These are the activations of a small neural network, seen along a few directions. Each row is one input.
Each table varies a few parts of the input and shows all the possible inputs, shuffled.
A made-up example of a description, with smaller parts first: one of 3 separate values, together with either a single point or one of 11 places around a ring or (one of 5 places around a ring, together with one of 6 places along a line).
Shared parts are said once, and a part with two or three values counts as separate values.

Other details of the inputs vary at random and push rows far along two fixed directions, the same in every table; ignore that.

A family of inputs:
R1: [6.1 -1.5 1.0 -2.4 18.3 12.4 -13.5 15.3 12.7 30.5 -17.8 13.2 -22.8]
R2: [-9.3 -8.1 -1.3 9.0 -2.3 -20.3 -4.2 -14.4 -17.9 -34.1 25.2 0.8 35.4]
R3: [3.9 -3.6 -5.1 -0.9 16.9 -21.6 0.2 13.3 -14.7 -45.9 13.7 -4.9 9.7]
R4: [1.2 -3.9 -5.9 -3.4 18.0 -20.1 -2.7 18.7 -16.2 -48.2 12.2 -1.0 11.3]
R5: [-23.8 13.1 3.3 12.2 -53.2 9.0 60.0 -47.9 22.9 20.6 10.1 -16.6 17.5]
R6: [7.0 5.5 4.7 -6.1 16.3 21.8 -20.9 17.7 5.0 46.6 -25.8 -5.7 -30.5]
R7: [2.3 3.8 5.0 -4.8 21.5 22.1 -16.0 16.9 10.5 48.0 -21.6 -4.9 -28.2]
R8: [7.6 13.8 -3.0 -19.4 24.2 20.5 4.2 24.9 14.0 28.7 -25.9 -4.8 -40.4]
R9: [-4.0 -18.0 -2.1 7.9 -2.8 -30.6 -23.5 3.7 -23.1 -53.3 20.7 2.9 34.7]
R10: [0.8 -14.9 -0.1 5.8 -1.3 -21.6 -20.7 9.8 -16.5 -34.3 15.5 5.8 21.7]
R11: [7.7 -2.3 -8.3 -0.7 20.4 -21.0 -5.6 11.3 -13.8 -46.7 17.9 -4.9 8.9]
R12: [-6.2 -17.2 -0.7 5.4 6.8 -21.6 -19.7 7.1 -12.0 -34.0 15.4 3.1 24.2]
R13: [11.4 2.3 2.7 -10.4 15.6 21.6 -15.0 10.0 3.7 48.2 -26.0 -2.0 -27.1]
R14: [-0.4 -0.7 0.8 -7.6 22.1 19.7 -18.2 13.6 11.9 44.5 -24.7 5.1 -35.5]
R15: [-21.9 15.5 5.6 5.5 -56.8 11.8 53.0 -55.7 17.4 17.3 5.0 -9.9 7.8]
R16: [8.1 5.9 3.8 -10.3 15.1 21.2 -16.1 8.1 2.9 50.0 -24.8 -2.6 -29.3]
R17: [16.8 6.4 4.7 -7.8 15.8 19.7 -13.9 14.0 6.9 47.7 -24.5 5.4 -25.6]
R18: [4.0 -2.3 5.4 -8.3 14.2 18.0 -10.7 19.8 17.0 48.3 -20.7 2.0 -30.9]
R19: [2.9 1.6 -9.7 -3.4 14.8 -17.2 -2.8 12.1 -11.9 -50.2 15.8 -1.5 13.0]
R20: [-10.8 29.9 -6.9 -1.3 -53.7 7.7 70.8 -45.1 21.1 1.9 9.3 -21.4 -0.6]
R21: [5.0 -2.5 5.5 -9.8 21.8 25.4 -13.5 9.7 12.4 41.5 -23.8 3.5 -29.4]
R22: [2.7 -13.8 -1.3 6.5 11.9 -16.0 -15.4 3.9 -18.2 -27.8 20.4 7.6 27.2]
R23: [-17.0 25.3 -1.8 -1.8 -55.6 4.0 75.4 -39.1 17.8 2.7 3.0 -19.2 0.5]
R24: [-2.1 -17.7 -4.4 8.4 10.7 -17.3 -18.9 7.7 -13.3 -33.7 16.7 13.8 19.0]
R25: [15.5 12.1 -0.4 -16.4 20.0 15.4 1.8 23.1 6.9 29.5 -28.2 -10.4 -44.3]
R26: [8.6 1.0 -10.8 -4.2 22.6 -14.1 -9.3 15.3 -11.8 -44.3 15.6 -3.1 6.3]
R27: [10.4 4.2 6.3 -7.9 8.0 16.0 -13.8 19.3 15.3 46.2 -26.9 4.2 -30.9]
R28: [3.2 -10.5 -3.4 9.3 1.4 -19.6 -18.9 4.4 -14.4 -36.4 11.5 15.4 20.5]
R29: [-3.9 -12.2 0.0 3.9 3.1 -22.1 -27.9 7.9 -18.8 -33.4 11.7 2.0 18.7]
R30: [9.0 0.1 5.3 -10.9 14.4 25.7 -15.8 8.6 8.1 41.4 -28.0 2.2 -31.9]
R31: [4.7 4.2 7.0 -6.9 9.8 18.5 -4.5 15.6 23.5 52.3 -24.0 4.0 -30.3]
R32: [18.1 14.9 -3.3 -16.0 19.7 17.5 0.7 17.8 10.0 31.9 -24.4 -11.3 -45.6]
R33: [-5.5 -12.7 1.6 4.6 12.3 -12.6 -20.4 -1.8 -15.4 -34.0 15.6 7.5 20.5]
R34: [15.4 3.8 7.4 -8.8 16.9 24.1 -17.0 14.7 10.8 41.6 -27.4 10.0 -31.7]
R35: [0.4 -16.0 1.4 6.0 10.6 -11.9 -16.2 2.6 -13.8 -34.6 18.5 11.8 22.4]
R36: [-19.4 15.0 6.9 10.1 -55.0 9.9 64.2 -54.3 27.5 15.3 11.1 -1.7 16.1]
R37: [-0.1 -13.9 -2.1 5.2 13.1 -16.2 -17.5 0.6 -18.6 -28.8 16.5 3.7 27.7]
R38: [-22.9 19.8 4.1 14.0 -68.7 3.1 79.9 -66.2 25.5 17.1 19.6 -8.4 29.5]
R39: [-13.7 19.7 5.2 13.2 -59.0 8.1 57.5 -43.5 21.8 21.4 6.3 -10.4 15.1]
R40: [2.4 -11.5 -1.3 8.6 6.1 -15.4 -23.7 8.4 -20.7 -32.6 11.7 -0.8 24.5]
R41: [-1.8 0.3 5.4 -9.4 16.4 16.3 -16.1 15.9 14.4 46.6 -22.6 -2.0 -31.6]
R42: [5.3 -11.4 -0.4 9.9 4.9 -15.2 -21.6 11.8 -20.2 -31.6 15.6 3.0 23.9]
R43: [5.4 -14.4 1.1 4.7 6.3 -12.2 -21.9 4.2 -19.6 -36.1 14.1 11.1 19.7]
R44: [5.2 -9.3 -1.1 5.6 0.0 -14.0 -12.2 -0.9 -19.8 -24.2 15.8 5.1 24.0]
R45: [-17.9 28.7 -4.0 -3.0 -58.2 6.0 75.9 -42.6 20.0 0.0 4.2 -18.2 2.4]
R46: [-33.9 12.1 -1.1 13.6 -71.8 3.6 77.0 -68.0 27.6 11.3 15.0 -9.9 20.7]
R47: [0.4 -12.8 -0.1 11.1 9.5 -14.4 -15.8 10.4 -14.2 -29.0 19.4 3.6 25.9]
R48: [1.2 -14.6 -4.5 7.6 1.6 -16.9 -19.3 5.1 -17.1 -33.7 12.9 12.1 17.1]
R49: [7.3 3.8 -9.9 -4.6 8.6 -17.0 -6.4 12.1 -16.6 -50.6 11.4 -2.5 10.3]
R50: [-1.7 -14.7 -5.4 6.2 2.8 -17.1 -21.4 1.8 -17.6 -34.7 9.0 8.2 17.7]
R51: [13.6 -3.9 4.0 0.4 32.9 7.6 -30.4 31.5 1.1 18.7 -11.8 7.4 -11.2]
R52: [2.8 1.9 0.5 -8.1 12.9 19.1 -18.9 11.0 7.4 42.5 -27.6 3.5 -36.1]
Description of these inputs: one of 2 separate values, together with either one of 6 places around a ring or (one of 4 places along a line, together with one of 5 places around a ring).
Changing only the choice among 2 separate values turns R40 into R5. The same change can be made to R17. Which row results?
Answer: R38
Changing only the choice among 2 separate values turns R52 into R14. The same change can be made to R48. Which row results?
Answer: R24
Change only the place on the ring of 5 in R37. List by row number the other rows that result.
Answer: R5, R12, R21, R46
Change only the place on the line of 4 in R21. List by row number the other rows that result.
Answer: R33, R35, R36
Change only the place on the line of 4 in R39. List by row number the other rows that result.
Answer: R6, R40, R42
Change only the choice among 2 separate values in R12. List by row number the other rows that result.
Answer: R9

A family of inputs:
R53: [-9.1 -1.0 4.2 -4.1 15.9 15.6 -11.3 11.2 26.0 46.5 -16.8 -3.2 -31.4]
R54: [4.6 7.2 9.5 0.6 12.5 24.2 -9.8 15.8 28.7 43.4 -17.6 4.4 -24.7]
R55: [-27.2 -1.1 3.0 10.6 -30.7 -16.6 33.4 -26.1 1.8 -8.1 20.9 -11.1 36.0]
R56: [-11.8 19.2 -11.8 4.7 -28.7 -13.3 47.6 -21.9 4.9 -37.7 10.4 -22.6 15.2]
R57: [-11.2 4.8 2.6 7.1 -20.3 -1.1 35.0 -37.8 -3.2 -1.5 18.7 -3.2 32.2]
R58: [2.7 -2.1 2.9 -9.8 22.5 15.9 -0.8 14.1 12.9 65.3 -22.4 1.0 -28.4]
R59: [-5.7 4.6 4.0 18.2 -47.1 -6.3 26.4 -24.3 -0.6 -14.6 20.3 -12.3 32.4]
R60: [9.5 7.3 5.8 -8.3 10.4 33.9 -15.8 7.2 3.9 54.9 -26.4 -16.3 -32.8]
R61: [-27.9 1.5 2.7 9.1 -43.7 5.0 33.5 -43.5 3.0 -21.1 12.2 -2.4 25.5]
R62: [3.0 -19.1 0.6 5.7 47.4 -16.6 -60.9 23.7 -23.9 -53.6 18.9 9.7 23.6]
R63: [-11.6 18.6 1.4 0.1 -27.3 -9.2 49.8 -18.4 2.2 -30.5 11.1 -19.8 2.5]
R64: [3.2 -22.9 -2.6 -0.3 28.0 -37.1 -65.5 32.2 -33.6 -49.4 6.3 11.2 16.9]
R65: [-9.3 10.6 0.5 3.8 -43.1 -4.6 30.2 -50.1 -1.0 -5.2 9.6 0.5 18.8]
R66: [11.9 -17.4 5.2 8.6 38.6 -22.9 -48.8 41.4 -28.8 -44.3 15.1 13.0 37.4]
R67: [5.0 -17.3 3.0 2.3 46.6 -17.8 -52.5 27.9 -37.3 -45.7 15.0 5.3 34.9]
R68: [-12.3 -3.8 -4.6 11.8 -44.1 -11.4 35.9 -36.8 0.7 3.5 19.7 -13.3 17.6]
R69: [4.1 -1.9 2.2 -11.7 15.6 35.7 -8.0 2.1 10.8 48.2 -31.0 11.2 -38.6]
R70: [10.4 -15.0 0.4 -1.8 33.8 -23.8 -69.0 24.3 -40.0 -54.7 5.5 11.4 21.1]
R71: [6.7 1.4 0.5 -13.5 5.8 10.5 -13.0 7.1 11.7 57.5 -31.4 6.2 -41.5]
R72: [7.0 -28.8 -4.6 6.2 31.3 -30.1 -61.4 36.2 -37.4 -45.0 15.6 -2.8 19.9]
R73: [20.7 0.4 -23.7 -7.0 48.8 -23.6 -39.8 44.0 -30.3 -59.9 14.0 8.6 0.5]
R74: [-9.3 12.0 1.2 -12.0 -31.8 -9.1 50.4 -18.9 7.7 -40.6 17.8 -19.7 14.3]
R75: [-17.0 30.6 -16.4 2.4 -38.6 -7.7 50.8 -24.0 7.0 -32.1 20.2 -18.3 13.3]
R76: [6.9 4.9 3.7 -7.7 26.3 31.0 -9.7 -0.4 21.1 53.1 -19.0 4.8 -35.2]
R77: [22.6 -22.7 -5.0 2.9 40.7 -14.7 -58.8 23.7 -42.2 -38.4 13.7 5.0 16.4]
R78: [-21.0 1.3 4.9 15.4 -51.6 -0.2 36.9 -29.8 11.3 -19.9 12.3 5.3 28.1]
R79: [-2.7 -10.2 -0.9 -10.2 11.1 21.8 -6.0 11.1 16.5 52.6 -30.1 11.4 -42.7]
R80: [-34.7 -6.9 -0.5 10.6 -48.2 -8.8 35.5 -34.4 8.6 -16.8 13.1 -2.2 21.4]
R81: [2.9 2.8 0.6 16.3 -43.1 -4.1 32.2 -28.5 1.1 -2.4 19.0 -4.7 24.4]
R82: [23.4 -10.8 -19.3 -2.8 52.9 -32.2 -37.9 40.8 -32.9 -71.3 8.5 3.6 8.2]
R83: [-7.0 3.3 2.5 17.0 -28.9 -5.0 31.6 -29.7 19.0 -8.0 23.1 8.5 23.9]
R84: [-11.6 12.9 6.4 12.1 -56.9 -11.5 30.0 -33.8 6.6 -15.0 11.0 0.1 29.2]
R85: [16.3 6.1 8.3 -5.0 19.0 24.5 0.8 18.6 15.7 62.1 -23.2 8.5 -21.7]
R86: [20.6 11.1 1.1 -32.4 21.4 23.4 16.2 21.3 18.8 32.7 -25.5 -7.6 -50.2]
R87: [10.9 -2.0 4.4 -5.4 7.7 30.4 -4.6 15.7 19.2 49.5 -30.9 18.9 -36.1]
R88: [17.0 16.5 0.8 -18.6 23.4 19.2 16.5 19.5 10.9 34.5 -27.7 -7.6 -55.8]
R89: [0.1 -3.5 0.6 -6.1 21.8 17.2 -7.6 8.6 26.8 57.5 -18.1 4.9 -39.2]
R90: [20.4 9.6 5.9 -8.8 2.5 19.1 -11.6 11.7 14.5 54.4 -32.2 13.7 -34.9]
Changing only one part turns R65 into R70. The same change can be made to R88. Which row results?
Answer: R63
What do these inputs look like to the network?
Answer: one of 2 separate values, together with either one of 4 places along a line or (one of 3 separate values, together with one of 5 places around a ring)
Change only the choice among 3 separate values in R76. List by row number the other rows that result.
Answer: R83, R89
Change only the choice among 3 separate values in R58. List by row number the other rows that result.
Answer: R57, R85
Change only the place on the line of 4 in R88. List by row number the other rows that result.
Answer: R73, R82, R86
Change only the choice among 2 separate values in R68. List by row number the other rows that result.
Answer: R72
